A small network was shown many inputs. Here are its activations along a few directions, one row for each input.
In each table, some parts of the input vary, and every possible input appears once, in random order.
Descriptions start from the smaller parts, as in this example, which fits no table here: one of 6 places along a line, together with either a single point or one of 9 places along a line or (one of 2 separate values, together with one of 8 places around a ring).
Shared parts are said once, and a part with two or three values counts as separate values.
In the rows, zero is written as 128.

Other details of the inputs shift rows strongly along two fixed directions, in all tables alike. That doesn't count.

A family of inputs:
x1: [116 162 136 170 154 129 201 133 169 183 129 137 210]
x2: [113 164 136 162 149 137 200 107 181 156  85 146 213]
x3: [179 109 143  86 108  72  42 162  50  59 168  91  13]
x4: [115 112  99 114 150 122 146 107 122 157 118 141 121]
x5: [114 123 120 187  76 210  65 140 180  97 128 131 135]
x6: [ 83  88 120 170  90 217  65 132 165 120 145 136 123]
x7: [ 73 134 111 198 120 226 171 111 220 189 118 164 238]
x8: [143 147  94 116 132 108 142 129 127 138 102 142 124]
x9: [145 158 134 104 160  71 194 123 105 137  88 134 143]
x10: [173 151 130  54 169  20 182 132  49 123  93 123  86]
x11: [142  93 158 123  99 143  60 157  88 100 191  99  77]
x12: [124 133  83  88 164  99 175 114 122 173 103 150 141]
x13: [ 98 100 161 158  82 223  76 120 161 104 152 127 147]
x14: [149 165  86 117 153  73 173 117 131 144  81 144 135]
x15: [ 80  86 166 173  94 216  77 113 156 105 151 124 131]
x16: [145 154  99 114 154  82 183 140 107 161  91 142 134]
x17: [122 126 119 111 181  76 182  96 125 172 134 128 145]
x18: [163 131  98  54 161  55 170 139  50 161 117 132  92]
x19: [134  94 171 109  92 158  72 151  77  90 159 107  79]
x20: [ 83 139 133 145 158 157 205 102 176 186 100 151 218]
x21: [173 143 121  95 136  47 100 125  96  88 136 108  71]
x22: [110 127 164 192  77 198  75 130 175  76 126 120 143]
x23: [171 113 143  66  99  94  53 140  61  46 135 104  24]
x24: [105 117 174 179  76 215  88 153 150  98 142 120 145]
x25: [140  96 137 107 100 142  50 129 114  90 185 107  80]
x26: [ 83 133 123 165 170 135 198 104 187 196 128 142 210]
x27: [131 136 109  91 177  73 178 110 125 167 134 132 148]
x28: [185 159 103  58 178   5 159 114  83 124 117 120  89]
x29: [151 117 140 127  97 129  51 145 120  75 166 105  75]
x30: [142 112 120 123  84 157  62 163  97  93 141 117  68]
x31: [113 124 158 202  86 190  73 150 172  99 163 114 144]
x32: [ 79 120 142 152 146 163 173 104 167 163 110 144 185]
x33: [145 158  93 115 154  82 182 132 116 156  88 144 138]
Each input here is: one of 3 separate values, together with either a single point or one of 4 places along a line or one of 6 places along a line.
Question: Changing only the choice among 3 separate values turns x6 into x26. The same change can be made to x4. Which row results?
Answer: x17
Question: Which other rows agree with x24 in the choice among 3 separate values? List them by row number.
Answer: x2, x9, x10, x13, x15, x19, x20, x22, x23, x32

A family of inputs:
x34: [ 91 154  95 150 125 175 182 114 178 164  76 162 191]
x35: [125 130 170 155 115 144 101 157 134 105 171 100 120]
x36: [ 95 147 139 177 142 155 181 127 164 164  84 150 197]
x37: [149 116 105  47 181  41 143  55  77 106 110 131  66]
x38: [150 151 139  88 177  63 219  94 106 168 110 132 172]
x39: [104 154  81 165 130 157 173 126 196 178 102 160 188]
x40: [ 87 136 136 169 156 130 169 113 187 173 135 128 205]
x41: [103 149 121 191 147 138 174 137 176 171 111 144 197]
x42: [ 96 121 111 164 155 159 179 128 165 195 133 140 188]
x43: [120 106 116 130  99 187  79 142 114 109 116 130 110]
x44: [131 118 155 155  94 155  81 124 138 108 183  99 129]
x45: [127 131 162 140 115 140  86 142 153  97 174 102 135]
x46: [145 148 147 108 175  72 234 111  92 177 109 131 162]
x47: [122 121 181 122 108 155  97 134 141  89 153 110 134]
x48: [157 143 123 172  82 137  80 143 140  83 136 123 107]
x49: [148 127 157 154  83 165  88 140 108  98 130 118 112]
x50: [101  82 137  99 103 177  86 114 124 118 156 137 119]
x51: [113  91 118 120 112 164  78 124 143 133 176 127 113]
x52: [125 174 140 182 142 138 177 146 180 157 121 137 211]
x53: [109  84 132 109 108 174  77 118 125 111 142 127 120]
x54: [ 88 141 109 146 133 181 182 121 154 182  97 164 195]
x55: [159 118 175  65 118  86  92 150  55  74 153  93  36]
x56: [167 102  93  90 115 117  51 156  73  98 147 120  40]
x57: [129 147  91 108 201  51 188  54 152 174 114 137 143]
x58: [158 124  85  26 198  13 197 120  50 181 131 134  82]
x59: [143 149 148 144  88 148  91 147 150  71 107 120 118]
x60: [152 140 140 155  76 154  86 133 130  78 109 119 106]
x61: [ 96  85 144 119 104 183  99 130 110 129 151 135 109]
x62: [ 85 122 149 188 141 151 155 136 164 161 144 123 173]
x63: [130 128 115 169 100 133  78 149 154  83 123 126 100]
x64: [164 112  84  39 174  41 133 111  78 145 140 122  79]
x65: [155 132 140 170  89 149  83 149 118 103 156 119 111]
x66: [149 157 130 124 177  57 222 117 103 186 133 122 163]
x67: [106  83 142 126 108 181  91 134 109 122 140 128 106]
x68: [140 117  86 146  97 160  69 148 146  96 126 131  92]
x69: [100  96 166 129 111 155  86 122 133  98 143 116 119]
x70: [169 135  74  48 161  52 141 135  63 151 126 139  66]
x71: [184 178 105  80 145  21 137 143 101  97 107 121  83]
x72: [124 117 100 129  89 176  78 136 132  87  96 128  99]
x73: [121 126 132 150  94 149  84 137 141  76  95 124 100]
x74: [ 77 126 162 170 151 153 193 122 156 170 111 139 191]
x75: [183 159 139  58 156  42 154 141  64 109  99 127  90]
Question: Changing only one part turns x47 into x45. The same change can be made to x69. Which row results?
Answer: x40
Question: Changing only one part turns x71 into x59. The same change can be made to x63. Which row results?
Answer: x73
Question: What do these inputs look like to the network?
Answer: one of 2 separate values, together with either a single point or (one of 4 places along a line, together with one of 5 places along a line)
Question: Which other rows does x54 become when the place on the line of 4 takes its other values? List them by row number.
Answer: x34, x50, x61
Question: Which other rows does x46 become when the place on the line of 4 takes its other values? List them by row number.
Answer: x38, x49, x60

A family of inputs:
x76: [115 171 140 156 174 106 235 103 170 174  82 147 220]
x77: [115 120 179 176  70 213  85 158 147  92 140 118 148]
x78: [157 146 138  95 145  76 161 143  79 124 107 121 109]
x79: [154 145 131  75 174  45 196 130  77 159 120 125 127]
x80: [165 143  90 102 124  86 112 149  99 116 126 125  85]
x81: [126 136 133 198  66 207  68 163 170  94 136 127 138]
x82: [127 108 154 133 123 128  88 123 130 103 170 107 107]
x83: [106  94 168 163 101 174  64 122 157 103 192 104 129]
x84: [136 113 116 149  99 137  54 134 143  86 153 113  80]
x85: [ 83 132 134 169 130 189 189 125 164 180  96 152 204]
x86: [135 108  98  65 146  97 117 104  96 122 114 137  79]
x87: [159 137  88 104 141  71 131 148  99 134 128 125  90]
x88: [141 127 115 140  91 141  50 135 141  76 142 119  84]
x89: [164 150 120 113 126  77 112 126 112  88 105 119  87]
x90: [139 123 102  63 157  78 150 100  85 130  92 139  92]
x91: [141 141 112  55 184  40 198  93  79 153  80 143 112]
x92: [114 122 159 148 122 149 116 122 149 116 147 118 143]
x93: [108 149 146 178 140 146 191 136 162 170 119 138 205]
x94: [106 160 140 167 166 118 215 106 179 174 102 143 218]
x95: [150 125 144 104 144  87 126 142  88 130 161 112 100]
x96: [123 168 123 192 121 157 167 146 174 151  99 141 191]
x97: [139 100  99  73 146  97 113 132  81 142 149 125  78]
x98: [126 122 176 140  85 163  78 133 134  68 134 113 118]
x99: [ 98 123 102 129 147 159 178 118 149 191 122 154 178]
x100: [ 99  90 127 138 117 173  74 113 150 121 161 124 118]
x101: [ 86 127 105 138 154 162 180  94 179 185 111 153 196]
x102: [167 150 110 105 117  85  97 126 114  84 112 123  84]
x103: [107 102 129 144  93 195  94 139 122 118 126 134 116]
x104: [106  97 119 138  98 195  90 137 132 127 138 137 116]
x105: [150 111 145  89 139  89 111 138  79 129 175 105  91]
Question: Changing only one part turns x78 into x76. The same change can be made to x85. Which row results?
Answer: x91
Question: What do these inputs look like to the network?
Answer: one of 2 separate values, together with either one of 4 places along a line or one of 5 places along a line or one of 6 places along a line
Question: Start at x97 and move only the place on the line of 5, one step at a time. The first step leads to x99. Which rows follow, in order?
Answer: x104, x103, x85
Question: Start at x100 and move only the place on the line of 5, one step at a time. The first step leads to x101. Which rows follow, in order?
Answer: x86, x90, x91
Question: Which other rows does x93 become when the choice among 2 separate values takes its other values? List them by row number.
Answer: x94
